Each row below is a small network's average activation on inputs in which a field has the value named, seen along a few directions.
Related values have similar rows: they may be neighbours, one step apart, or belong to one group.
In the rows, 128 means zero.

Other fields vary at random and push rows far along one fixed direction, the same in every table; ignore that.

Values of Sut:
e3: [120 154 157 158 120 166 118 122 120 110 104 130 126 137 132 132 130 101
 112 176 132]
e10: [128 131 128 156 133 129 121 105 151 142 140 142 116 128 129 119 139 121
 127 159 121]
e5: [112 104  82 128 139 120 155 140 179 201 132 134 124 119 126  97 141 145
 132 118 148]
e8: [141 187 154 120  99 143 119 138  58  55 103 109 171 137 125 140  97 118
 127 141 139]
e1: [130 149 192 118 146 128 106 146  73  37 116 129 145 118 132 154 113 133
 102  83 122]
e6: [128 159 144 133 144 164 147 169  91  94  99 129 122 133 126 133 106 136
 110 129 165]
e4: [125 110 128 129 148 117 121 143 132 132 108 127 112 121 130 134 126 154
 133  90 112]
e2: [125 120 136 143 134 115 115 106 140 114 135 133 129 127 127 134 143 131
 119 107 111]
e9: [133  89  98 102 120  94 132 108 151 168 165 121 119 128 121 130 144 120
 151 120 106]
e7: [139  76  61  93  98 105 146 103 184 226 177 126 117 134 132 107 141 123
 168 157 124]
The values of Sut form a star with 3 arms.
Which values are neighbours of e10? Give them in the order they are listed. -> e3, e2
Which values are neighbours of e9? Give them in the order they are listed. -> e1, e7
Which values are neighbours of e6? Give them in the order they are listed. -> e5

Values of Pumi:
n6: [145  92 112  89 109  96 133  99 145 180 166 121 117 125 133 131 132 113
 166 135 113]
n4: [127  70  79 100 125  92 138 117 177 197 154 126 116 123 131 119 147 146
 152  90 113]
n5: [114  80 113 117 146 131 150 136 183 199 138 143 104 117 142 112 146 137
 124 107 146]
n9: [122 136 142 142 167 118 121 151 113  87 125 139 118 119 121 132 128 149
 109  90 118]
n3: [134 129 125 116 100 126 110 115 122 122 138 120 144 134 130 130 127 111
 138 159 109]
n7: [129 184 157 166 140 167 121 156  81  63  76 127 128 137 123 137 101 139
 109 148 143]
n2: [135 143 113 129 101 139 139 106 135 141 156 131 142 139 129 116 133 103
 129 174 146]
n10: [134 108 146 126 131 103 104 103 128 112 136 126 120 124 130 148 138 129
 135  99  91]
n8: [118 128 123 125 137 151 153 154 131 141 111 127 126 129 124 124 125 130
 113 126 163]
n1: [125 211 169 168 124 156 110 143  65  38  79 121 165 132 118 132 104 122
 105 152 137]
The values of Pumi form a ring.
Which values are neighbours of n4? Give them in the order they are listed. -> n9, n10
Which values are neighbours of n2? Give them in the order they are listed. -> n3, n1
